Here are a small network's activations along a few directions, averaged over the inputs that share one value of a field.
Values that are neighbours, or in one group, have similar rows; names and order tell nothing.
In the rows, 500 means zero.
Strong random noise was added to every row along 3 fixed directions; ignore it. To show where, here is one row again and again, with new noise each time:
[528 396 465 486 507 486 455 648 474 435 494 468 469 504 489]
[376 214 430 516 331 279 528 547  90 386 158 494 379 715 366]
[481 390 385 615 532 426 422 621 480 503 565 466 523 381 524]
[447 362 361 666 529 384 418 612 451 525 563 469 533 346 518]
[533 443 400 535 513 481 431 604 485 459 535 464 508 474 545]


Field Pid:
p6: [461 355 719 360 506 454 600 680 438 450 302 533 414 623 249]
p4: [396 532 517 703 542 411 461 477 509 682 697 471 520 245 424]
p2: [522 637 608 340 455 667 534 400 599 452 499 543 483 559 617]
p5: [555 652 486 638 576 509 489 448 651 596 674 551 641 340 574]
p16: [551 663 467 414 515 589 531 310 603 518 525 589 556 597 678]
p12: [413 391 657 513 690 509 512 693 665 545 630 540 521 216 459]
p8: [525 591 239 588 435 444 450 334 345 536 438 455 549 663 594]
p13: [473 598 446 609 399 371 529 242 397 609 474 549 507 507 515]
p3: [614 543 393 496 581 587 411 608 675 497 652 444 537 448 618]
p18: [466 440 488 518 548 492 545 578 515 458 466 483 503 538 502]
p9: [356 188 602 546 634 456 523 701 537 595 527 488 405 267 359]
p7: [456 418 632 414 446 487 583 551 479 384 345 543 480 598 419]
p17: [353 182 608 692 579 482 493 721 581 613 629 454 467 151 342]
p19: [350 461 407 683 496 466 406 380 437 568 561 515 548 294 595]
p11: [419 515 550 595 457 447 503 459 542 592 516 516 538 387 453]
p15: [462 435 549 526 442 475 480 519 464 539 498 492 487 496 380]
p14: [511 590 383 571 510 429 456 396 440 547 563 446 540 466 485]
p20: [538 587 485 448 489 408 578 346 376 516 407 503 503 670 456]
p1: [560 646 496 427 469 655 498 455 657 456 599 485 569 470 621]
p10: [543 539 736 463 596 510 587 541 650 544 548 574 436 400 347]
A value of Pid combines one of 4 hidden first parts with one of 5 second parts; all combinations occur once.
Changing only the second part turns p5 into p6. p16 has the same second part as p5; what does that change turn p16 into? -> p12
Changing only the second part turns p15 into p11. p4 has the same second part as p15; what does that change turn p4 into? -> p13
Changing only the second part turns p1 into p3. p2 has the same second part as p1; what does that change turn p2 into? -> p9

Field Tufu:
w5: [390 341 553 400 396 570 585 462 385 406 188 524 443 792 568]
w4: [434 339 551 667 487 483 450 672 539 566 606 382 538 306 322]
w17: [574 470 323 449 584 445 467 589 370 345 432 535 531 631 570]
w11: [573 616 714 246 596 661 633 441 575 483 497 569 390 535 587]
w20: [553 281 478 512 460 446 396 643 480 530 471 394 383 526 359]
w10: [500 408 689 568 643 493 565 696 688 533 634 671 578 214 456]
w2: [641 754 522 418 523 476 612 427 443 546 438 496 451 621 408]
w3: [352 390 405 541 427 295 565 506 224 380 211 558 518 663 462]
w19: [356 367 689 424 334 534 515 453 401 512 334 554 351 630 427]
w1: [609 656 494 587 389 561 414 420 548 559 662 494 639 374 553]
w13: [550 415 390 391 450 633 455 533 460 442 512 369 430 545 572]
w15: [697 749 258 351 545 739 403 389 633 350 512 441 535 624 913]
w8: [508 591 520 411 555 738 339 613 838 508 774 466 533 319 593]
w14: [572 783 388 456 480 594 476 101 458 483 618 451 530 576 635]
w16: [451 591 447 610 520 583 526 372 715 563 655 604 559 264 754]
w7: [437 480 571 536 671 461 566 457 621 588 537 567 675 447 348]
w12: [654 395 515 351 578 495 471 735 560 407 442 469 380 626 306]
w9: [396 538 511 576 402 368 471 318 233 583 343 499 408 629 274]
w6: [530 519 672 466 422 373 582 576 495 521 463 520 516 486 423]
w18: [590 673 457 503 483 460 557 559 494 427 584 414 522 702 602]
A value of Tufu combines one of 4 hidden first parts with one of 5 second parts; all combinations occur once.
Changing only the second part turns w2 into w7. w12 has the same second part as w2; what does that change turn w12 into? -> w17
Changing only the second part turns w1 into w19. w20 has the same second part as w1; what does that change turn w20 into? -> w13
Changing only the second part turns w3 into w5. w10 has the same second part as w3; what does that change turn w10 into? -> w16
Changing only the second part turns w8 into w4. w14 has the same second part as w8; what does that change turn w14 into? -> w9

Field Pasid:
l5: [147 116 664 646 673 369 490 586 394 707 495 544 301  76 261]
l15: [275 389 535 464 396 474 590 308 310 527 414 556 389 571 503]
l9: [244 279 616 720 385 327 642 490 290 556 233 673 607 550 412]
l14: [665 846 517 309 365 701 605 421 512 403 503 488 519 643 644]
l6: [565 543 536 571 410 282 465 529 356 572 416 410 346 552 234]
l12: [528 235 323 634 710 555 317 927 719 555 767 379 453 114 504]
l7: [576 522 769 180 360 861 443 730 695 202 506 521 447 678 540]
l16: [601 522 254 316 433 577 343 570 540 305 493 356 453 634 681]
l4: [437 250 376 714 385 447 403 600 467 521 491 455 559 406 633]
l17: [441 383 550 474 605 164 644 570 344 408 195 595 503 564 471]
l2: [527 596 391 486 449 397 691 319 424 415 303 618 622 785 655]
l13: [270 254 282 743 702  38 660 471 189 554 281 641 678 469 392]
l8: [430 499 706 419 450 763 496 354 669 448 582 552 515 390 492]
l1: [666 535 719 498 524 488 563 640 775 546 771 457 419 381 319]
l10: [551 749 344 532 871 785 336 304 689 724 946 448 560 269 792]
l3: [698 834 307 583 524 469 384 380 443 633 566 282 579 620 344]
l11: [745 614 915 297 457 751 446 691 922 543 733 537 490 363 340]
The values of Pasid form a star with 4 arms.
List every value one step from l10, in the order listed. -> l5
List every value one step from l9, in the order listed. -> l14, l2
List every value one step from l1, in the order listed. -> l6, l11
List every value one step from l12, in the order listed. -> l16
List every value one step from l13, in the order listed. -> l17

Field Gumo:
s15: [384 324 669 480 491 562 478 578 591 613 652 352 337 302 288]
s17: [377 332 558 572 645 667 317 639 615 605 774 402 360 192 430]
s10: [830 673 589 348 532 500 600 563 528 482 529 476 469 724 307]
s12: [476 458 796 140 678 664 724 537 521 342 311 648 441 722 461]
s7: [627 485 272 457 664 422 436 716 462 415 436 393 505 533 552]
s14: [513 368 707 370 404 642 449 752 722 307 515 570 533 527 525]
s2: [512 695 292 403 677 634 580 189 444 459 409 673 644 607 906]
s4: [451 453 224 540 483 649 326 283 375 572 560 373 363 491 758]
s3: [678 645 441 430 496 435 511 550 415 390 352 396 487 878 428]
s1: [587 699 536 725 406 521 441 459 709 596 671 503 730 255 568]
s11: [368 302 695 508 371 422 554 576 393 618 408 485 410 517 219]
s8: [396 401 366 593 330 532 501 610 538 400 488 539 589 446 785]
s9: [689 792 773 262 623 594 594 407 747 540 612 613 501 573 485]
s13: [477 654 511 734 557 496 383 436 617 736 924 429 485  65 437]
s6: [668 914 491 144 437 625 563 145 450 325 247 644 539 896 684]
s5: [674 656 178 586 679 437 385 567 590 494 658 386 650 497 633]
s16: [478 450 527 753 421 537 490 652 868 536 757 533 655 145 515]
The values of Gumo form a star with 4 arms.
List every value one step from s7, in the order listed. -> s5
List every value one step from s2, in the order listed. -> s12
List every value one step from s4, in the order listed. -> s17
List every value one step from s10, in the order listed. -> s3, s11
List every value one step from s16, in the order listed. -> s14, s1
